Here are a small network's activations along a few directions, averaged over the inputs that share one value of a field.
Values that are neighbours, or in one group, have similar rows; names and order tell nothing.
In the rows, zero is written as 500.
Random noise pushes rows far along 14 fixed directions. That doesn't count. These rows show it; they differ only by the noise:
[429 410 346 778 476 590 634 507 323 545 576 475 451 455 519 570 449 357
 514 607 350 513 500 506 703]
[476 471 476 496 460 560 628 566 573 541 725 483 529 454 662 467 510 479
 516 592 505 629 478 339 453]
[527 481 338 612 351 647 531 309 477 663 798 161 600 575 523 593 218 527
 449 471 270 611 530 374 441]
[444 471 586 545 494 664 506 549 574 614 396 518 410 390 475 484 561 630
 650 466 599 363 390 579 785]
[498 541 671 509 406 826 468 546 447 507 422 520 545 405 553 506 558 658
 280 514 335 318 411 707 451]
[470 643 368 357 693 471 565 472 315 436 427 711 533 512 448 534 482 358
 445 548 441 489 539 375 670]
[569 636 695 257 440 538 393 575 365 301 477 761 548 582 522 342 612 508
 125 480 561 419 580 584 251]
[488 416 251 548 396 511 523 399 396 514 499 262 593 562 513 619 358 456
 544 318 405 532 538 453 652]
[507 463 511 293 524 395 600 423 392 344 438 618 340 374 403 600 703 469
 674 460 548 439 339 666 582]
[584 337 433 536 378 656 655 644 543 389 506 258 633 332 970 478 622 347
 549 382 312 664 598 367 554]
[452 532 630 720 482 558 419 345 543 651 452 578 375 605 246 724 519 783
 495 731 475 425 267 764 407]
[641 724 881 435 626 470 309 329 635 736 352 391 510 682 386 645 651 577
 518 642 553 568 521 409 510]
[699 495 434 353 597 358 511 410 521 446 733 240 557 463 386 463 271 469
 639 514 320 478 499 506 276]
[599 649 538 389 729 266 365 452 491 494 557 517 459 447 220 521 356 533
 674 664 471 476 453 570 326]
[575 513 195 450 714 340 388 353 587 448 291 389 455 482 437 642 314 517
 874 441 374 665 477 447 602]
[294 506 450 626 579 187 557 726 351 533 716 707 417 395 343 562 575 351
 636 826 731 610 414 474 456]


Field Nelom:
j17: [211 506 234 437 638 325 567 436 421 582 473 647 435 546 265 704 459 456
 580 590 555 518 271 437 635]
j8: [730 443 712 810 432 353 500 505 598 305 424 619 535 486 537 362 546 589
 554 448 624 269 656 716 479]
j11: [498 291 634 291 617 436 577 765 612 321 398 428 352 308 587 297 700 329
 605 571 517 412 395 615 364]
j4: [420 521 312 596 398 543 420 515 286 461 473 457 582 441 443 492 291 512
 445 387 452 405 572 615 556]
j15: [421 695 417 624 378 346 320 307 424 631 615 411 630 571 473 673 254 520
 466 398 497 742 676 259 392]
j10: [507 368 465 536 517 510 547 625 428 486 396 447 529 553 546 423 585 289
 375 448 498 448 575 537 616]
j5: [592 425 458 529 498 481 676 232 566 575 792 503 188 622 367 411 458 428
 655 557 515 592 488 426 561]
j1: [540 587 645 503 371 665 437 380 390 352 297 508 467 167 650 599 598 531
 564 274 285 417 540 682 574]
j3: [670 414 400 623 599 565 555 449 622 408 520 506 300 238 764 348 429 419
 745 474 288 679 647 509 552]
j13: [506 548 397 412 394 525 377 455 543 511 286 462 600 554 628 486 493 576
 477 194 593 634 676 382 604]
j2: [472 455 386 341 284 645 737 451 544 402 672 499 628 289 684 592 564 733
 527 244 471 424 364 531 387]
j6: [353 605 646 659 541 496 376 575 309 432 310 780 465 531 451 652 668 377
 228 794 372 537 439 650 283]
j12: [521 389 466 466 620 713 438 764 384 360 367 570 294 503 502  75 503 211
 382 513 491 338 612 569 662]
j9: [390 405 457 609 616 428 192 757 692 507 382 522 287 540 442 275 381 466
 515 644 593 670 483 559 311]
j14: [342 560 443 387 528 498 414 507 533 743 658 332 600 552 377 475 299 489
 421 437 563 540 521 297 531]
j7: [509 656 612 433 638 379 415 662 623 460 536 760 452 260 547 392 565 541
 657 633 611 680 538 431 305]
j16: [514 437 635 325 239 509 585 261 369 431 914 555 137 456 307 454 600 506
 503 541 590 511 347 705 307]
The values of Nelom form a ring.
Which values are neighbours of j7? Give them in the order they are listed.
> j5, j13
Which values are neighbours of j17? Give them in the order they are listed.
> j11, j9
Which values are neighbours of j8? Give them in the order they are listed.
> j4, j1
Which values are neighbours of j12? Give them in the order they are listed.
> j2, j16
